Each row below holds a small network's activations on one input, seen along a few directions.
In each table, some parts of the input vary, and every possible input appears once, in random order.
Descriptions start from the smaller parts, as in this example, which fits no table here: one of 6 places along a line, together with either a single point or one of 11 places along a line or (one of 2 separate values, together with one of 8 places around a ring).
Shared parts are said once, and a part with two or three values counts as separate values.

Other details of the inputs vary at random and push rows far along two fixed directions, the same in every table; ignore that.

Rows:
row 1: [ -4  24  26  11  13  -5   6  12  14 -35 -17  -4  -2   9]
row 2: [ 12  13  -3  -7 -17  10 -16 -13 -19  -7   9   5   6 -17]
row 3: [  6   8   9  -4 -12  -9 -14   1  -6  -7  27   7   3 -24]
row 4: [ 14  11 -12 -21 -19   8  -8  -5 -13   7   3  -4  -5 -17]
row 5: [ 11  -3  -2 -17  -9   1  13  -6  -7  14  16 -14  -4 -25]
row 6: [  9   5  16  -3  12   0  24   1   9 -11 -25 -29  -8  10]
row 7: [-11 -37 -39  22 -16   5 -10   0   6  41 -12  32  -1  28]
row 8: [  2  10  -6  -8 -20   7 -10 -14 -23  -4  10  -4   0 -17]
row 9: [ -7 -28  12  21  16   2  16  23  26  -6 -38  11 -14  31]
row 10: [ -4 -22 -14  20   2  10  -8  -8   8   5  15  24  -5   7]
row 11: [  7  -9   4  -5  -8   4  -9  -6  -8  -6  27   5  -7 -26]
row 12: [ -7  11   6 -14  -6 -15  -6  -5 -13   0  25   4  10 -22]
row 13: [-20   7  31   3  20  -5  12   5  -4 -17 -24 -20   4  -1]
row 14: [  6  19  24   6   5   8   0   5  -1 -35 -38  -1   6   9]
row 15: [ -2 -10   2   1  -6   0   7 -13  -7   4  15  -5   4 -19]
row 16: [ 15  20  -7 -14  -8  -3  -8   3   5   3  23   2  -5 -17]
row 17: [  5  -5 -20 -24 -19  15   5  23 -13  -3  23 -18   6 -13]
row 18: [  1   4  22   7  13   0  19  -7   4 -23 -20 -25   0   7]
row 19: [ -3   4   1  -6   2   0 -13 -20 -18  11  23 -12   7 -12]
row 20: [ -7   9  18   8  15   6  25  -5   7 -24 -20 -21  -2   4]
row 21: [ -1  15  13  -9  16 -18   9  11   9 -11 -24 -13   0  14]
row 22: [ 10 -13 -15  11  -5  -9 -16   5  14  21  10  20   0  16]
row 23: [ 14   9   2 -15 -12  -9  -9   9   0   4  21   3  -3 -23]
row 24: [-21  -4 -16  13   3 -10  -7  -7   4  15  14  27  13  13]
row 25: [ -2 -40 -18  30   0   4 -16  -9   9  17  13  31  -2  22]
row 26: [-12 -29 -10  36   7   5   3  18  27  11 -60  31   3  56]
row 27: [  1  10  11  -3  14   5  31   3  13 -11 -25 -25  -9   7]
row 28: [  7  11  -5  -7 -19   9 -13 -14 -22  -6   9   1   3 -17]
row 29: [-12  -1  10   3   3  12  19  31  -6 -41 -17 -24   9  12]
row 30: [ 25   0  -4 -18  -6   7  -7  -6  -3   2  21  -7 -15 -13]
row 31: [ 14  13   6  -3 -10  -8 -19  -7  -6  -8  28   2   2 -13]
row 32: [  1  11  -3 -25  -5 -17  -2   3  -7  11  18   0   3 -23]
row 33: [ -9  24  11 -10  19 -13  17  14  12 -15 -24 -10  -2   8]
row 34: [ 24  14  -9 -21 -17   9 -14  -4  -9   4   2   5   2 -18]
row 35: [-10  15  -1  -8   4   4  -6 -17 -16   7  23 -10   5 -19]
row 36: [  5 -20 -22   7  -1  12  -3  -1  13  19  13  20 -13   9]
row 37: [ -5   5  14  -1  21  -5  10   4   3   0 -27 -23  -4  15]
row 38: [ -9  19  25   0  16 -16   6   3   2 -26 -19 -12   7  15]
row 39: [-22 -31 -34  24   9   2  -5  -4   9  51   2  26   3  26]
row 40: [-21 -39 -23  21   5  -5  -5   2   6  50   0  25   6  18]
Description of these inputs: one of 2 separate values, together with either a single point or one of 4 places along a line or (one of 3 separate values, together with one of 5 places around a ring).
Q: Changing only the choice among 2 separate values turns row 39 into row 35. The same change can be made to row 23. Which row results?
A: row 3
Q: Changing only the choice among 2 separate values turns row 18 into row 6. The same change can be made to row 13. Which row results?
A: row 40
Q: Change only the choice among 2 separate values in row 19. List by row number the other rows that result.
A: row 37
Q: Change only the place on the ring of 5 in row 27. List by row number the other rows that result.
A: row 16, row 33, row 36, row 39
Q: Change only the place on the ring of 5 in row 1. List by row number the other rows that result.
A: row 10, row 20, row 24, row 35
